Each row below holds a small network's activations on one input, seen along a few directions.
Each table varies a few parts of the input and shows all the possible inputs, shuffled.
Descriptions start from the smaller parts, as in this example, which fits no table here: one of 8 places around a ring, together with either a single point or one of 9 places along a line or (one of 3 separate values, together with one of 6 places along a line).
Shared parts are said once, and a part with two or three values counts as separate values.

Other details of the inputs vary at random and push rows far along two fixed directions, the same in every table; ignore that.

Rows:
x1: [-9 10 12 -2 -3  0  1  4 15 18 -7 -9]
x2: [ -3  17  18 -19  -6  -4  19   0  29   1  46 -22]
x3: [-19   1  11   6  22   7 -31 -19   6  40 -43  11]
x4: [ 20 -23 -35   5  -3 -17  -1   3 -20 -43 -12  19]
x5: [ 19  -6 -31   7 -34 -13  37  26   0 -42  14  -1]
x6: [-10  28  27 -11 -20   6  29  10  17   9  55 -42]
x7: [ 21  -9  -8   6 -11   0  19  23  -3  -9  -3  13]
x8: [ 13 -18  -6   9   8  11  -9   3 -32  -5 -24  22]
x9: [  7 -12 -15  15   1  -5 -12  -5  -5 -13 -29  29]
x10: [ -2 -12 -11  -2  12  -8 -16  -4  -5  -5 -16   4]
x11: [  6  -6 -20  -3  -2 -13   6   5  -4 -20   6  -1]
x12: [-20  -1  11   9  24  15 -36 -32 -13  35 -31   8]
x13: [-16   5  13 -11  21  -1 -24 -10   8  25 -12  -7]
x14: [-13  11  15   3  11   4 -12 -16  16  30 -15   7]
x15: [-3  6 11 -2 -7 10  4 -9  2 -4 20 -6]
x16: [  6   4  14 -14   8   1  16  14  11  10  28 -10]
x17: [ 18 -15 -26  14 -14  -1   4   2 -27 -42  -4  12]
x18: [-14  20  23  -8  -7   9   5   4   5  15  24 -27]
Each input here is: one of 3 separate values, together with either a single point or one of 5 places along a line.
Question: The inputs of x1 and x13 match in every part but the choice among 3 separate values. If x7 is changed in the same way as x1 into x13, which row does it become?
Answer: x16
Question: List by row number the other rows that have the choice among 3 separate values in common with x8.
Answer: x6, x12, x15, x17, x18

Rows:
x19: [ -5  -6 -16  14   7   0 -13 -14   0  20 -38  19]
x20: [  4   4   4 -12   2  -3  21  -2  15   8  31  -7]
x21: [  9 -11 -29   3 -13 -12  -5   3  -7 -53   0   6]
x22: [ 9  3  9 -7  1  2 19  9  5  3 27 -2]
x23: [ -5  16   8   2 -15   4  26  15  13   7  13  -8]
x24: [  9 -15 -26  17  -6   0 -10  -8 -37 -36 -17  16]
x25: [-26  15  19  -2  16  12 -15 -37   8  33   6 -14]
x26: [ -4  -5  -8   9   8 -13 -25  -6   9   4 -46  22]
x27: [  8   5   8 -16   3 -13   9   6  23  -8  22  -3]
x28: [ 11   1  20 -10  -3  10  15  16   3   7  26  -7]
x29: [ 16  -2  -7   2 -31   5  18  16 -22 -41  25 -12]
x30: [ -9 -17 -16  -3  25 -12 -32   1 -23   9 -37  -6]
x31: [-17  13  35   2   6  20  -7  -1  14  46 -14  -5]
Question: What do these inputs look like to the network?
Answer: either a single point or (one of 3 separate values, together with one of 4 places along a line)
Question: Which other rows does x25 become when the choice among 3 separate values takes its other values? List them by row number.
Answer: x19, x20
Question: Which other rows does x29 become when the place on the line of 4 takes its other values? List them by row number.
Answer: x21, x24, x25

Rows:
x32: [-11  10  21 -14  12   3   4   3  12  30  17 -22]
x33: [ 25 -16 -15   1 -16   1  15  16 -22 -41  15   4]
x34: [  1  -9  -2  15   4  14 -13 -10 -22   6 -25  17]
x35: [ -2 -10 -13   3  11 -10 -26  -8  -4  -7 -29  12]
x36: [ -6   1  23  -3  17  14 -18 -11  -3  22  -3   2]
x37: [ 20  -9 -20   8 -26  -2  22  24 -20 -38   6   1]
x38: [ 15 -14 -12   9  10 -16   1  12  25  14 -48  42]
x39: [ -8 -10 -14  -2  21 -13 -24 -11   0   6 -26   5]
x40: [ -7  17   2  -1 -21  -5  21   7  17  -2  20 -20]
x41: [-18  11  10  -1   8   0 -19 -17  13  22 -16  -3]
x42: [ 17 -11 -24   0 -15 -14  10  11  -6 -47  12   3]
x43: [ -3   8   2 -15   0 -10  13  -1  18  -6  36 -17]
x44: [  2 -15  -2   1  24   3 -20 -11 -19   7 -17  15]
x45: [  4 -13  -1   5  15   5 -23  -3 -20  -1 -25  19]
x46: [-18  22  20  -8   3   2  -1 -11  23  19  14 -12]
x47: [  0  10   9 -12  -7  -2   9  -2  16  -9  34 -16]
x48: [ 18  -8 -21  12 -28   0  23  23 -21 -31   2   1]
x49: [-10  17   1  -1 -21  -4  21   7  19   2  17 -23]
x50: [  6   4  11 -13  -1   4  21   6   2  -2  42 -17]
x51: [-16  15  15 -18  15  -7  -3  -9  25  20  24 -16]
x52: [ -1 -12  -2  -1  22  -1 -20  -6 -15  13 -22   9]
x53: [ -7  -7 -15   9   5  -6 -21  -9  -4   0 -36  10]
x54: [ -3 -10 -15   4  11 -11 -25  -5  -2  -6 -32   9]
x55: [ -6  -9 -12  -3  20 -14 -24 -13  -1   4 -22   7]
x56: [-16  19  35 -14   7  10  -1   1  17  36  16 -24]
x57: [ -3  -7 -10   9   7   0 -20 -17  -8  -6 -24  16]
x58: [ 4 16 34 -7  6  6 26 22 48 59 -1  8]
x59: [-14  18  22  -8   2   9   0 -18  19  21  21 -14]
x60: [ 18 -12 -28  14 -31  -2  25  28 -21 -36  -1   0]
x61: [ -5  16   5  -1 -16   1  20  -1  15  -2  27 -16]
x62: [ -5  -4   3  13   7  13 -15  -8 -17  16 -25  15]
x63: [ -7  -4 -12  13   4  -1 -17 -13  -7   0 -27  16]
x64: [ -7   3  21   2  10  21 -12 -17  -6  25  -4   3]
x65: [-15  11  27  -1  12  17 -13 -11   2  34  -4   0]
x66: [  2 -17 -17   0  20  -9 -23 -19 -11  -9 -18  16]
x67: [ -2  12  12  -4 -19   6  24  18   7   3  22 -21]
x68: [  6   7   9  -8 -14   0  18  20   2  -9  26 -17]
x69: [  1 -12  -2   0  24   0 -19  -6 -17   8 -17  15]
x70: [ 20 -14 -33   2 -18 -20  10  18  -9 -57   6   8]
x71: [  6   8  10  -2 -17   9  24  11  -2  -9  30 -11]
x72: [ 25 -15 -24  14 -27   6  24  15 -28 -40   8   8]
x73: [  1  10  -2   1 -20   3  21  -1   8 -10  28 -13]
Question: The inputs of x54 and x56 match in every part but one. If x53 is changed in the same way as x54 into x56, which row does it become?
Answer: x67
Question: What do these inputs look like to the network?
Answer: one of 2 separate values, together with either a single point or (one of 4 places along a line, together with one of 5 places along a line)
Question: Which other rows does x44 become when the choice among 2 separate values takes its other values? List them by row number.
Answer: x43
Question: Which other rows does x47 become when the place on the line of 5 takes its other values? List them by row number.
Answer: x35, x42, x54, x70

Rows:
x74: [  9 -23 -11  17  15   7 -24  -7 -23   6 -50  35]
x75: [  5 -12 -20   6   3 -11  -9   0  -3 -12 -24  15]
x76: [-16  22  42  -9  11  20   2 -10  19  48  18 -12]
x77: [  2 -21 -16   7  22   0 -34 -18 -31  -9 -31  21]
x78: [  0 -21 -15   6  21   1 -37 -16 -35 -10 -31  14]
x79: [-17  20  32 -19  15   0   3  -1  35  42  19 -19]
x80: [-23  24  29 -14  11  -1  -1  -7  39  45   9 -18]
x81: [  1   8   3   0 -13   2  14   2   6  -8  17  -6]
x82: [  0  -9 -20   4  -3  -4 -11  -5 -22 -27  -5  -3]
x83: [-16  18  18  -5  -8   9   3  -6   5  12  22 -25]
x84: [ 15   0 -20  -3 -27 -15  32  18   7 -41  31 -10]
x85: [ 19   2 -23  -5 -35 -14  41  23   3 -56  47 -15]
x86: [ 5 -3 -3 -7  3 -8  5  8  6 -5  7 -1]
x87: [  9 -16  -8  13   9   3 -12   4 -12   8 -39  28]
x88: [ 10 -21 -18   5  15  -7 -20  -6 -18 -13 -26  22]
x89: [-21  16  24  -1  10  12 -14 -22   8  32   0  -9]
x90: [ 19   0  -8   2 -25  -7  39  36   9 -16  16  -2]
x91: [  0  -3   7   5   4  13  -6  -5 -14  10  -7   6]
x92: [-30  21  32 -10  20  10 -21 -30  18  43  10 -18]
x93: [  7 -15 -20  15   2  -3 -15  -6 -13 -11 -37  26]
x94: [ -1   0  -3   6  -2  -3  -2   2   6   6 -18   9]
x95: [ 23  -3 -17 -10 -26 -12  38  25  -4 -52  50 -14]
x96: [  7   3  -9   3 -17 -11  21  20  14  -8  -1  -1]
x97: [ -8  13  24  -5  -6  16   9   2  -1  17  24 -21]
Question: The inputs of x83 and x82 match in every part but one. If x94 is changed in the same way as x83 into x82, which row does it become?
Answer: x75
Question: What do these inputs look like to the network?
Answer: one of 4 places along a line, together with one of 6 places along a line
Question: Start at x88 and move only the place on the line of 4, one step at a time. The first step leads to x84. Which rows follow, in order?
Answer: x93, x74
Question: Which other rows does x79 become when the place on the line of 6 takes its other values? List them by row number.
Answer: x77, x78, x86, x88, x95
Question: Which other rows does x77 become when the place on the line of 4 takes its other values? List them by row number.
Answer: x89, x91, x92
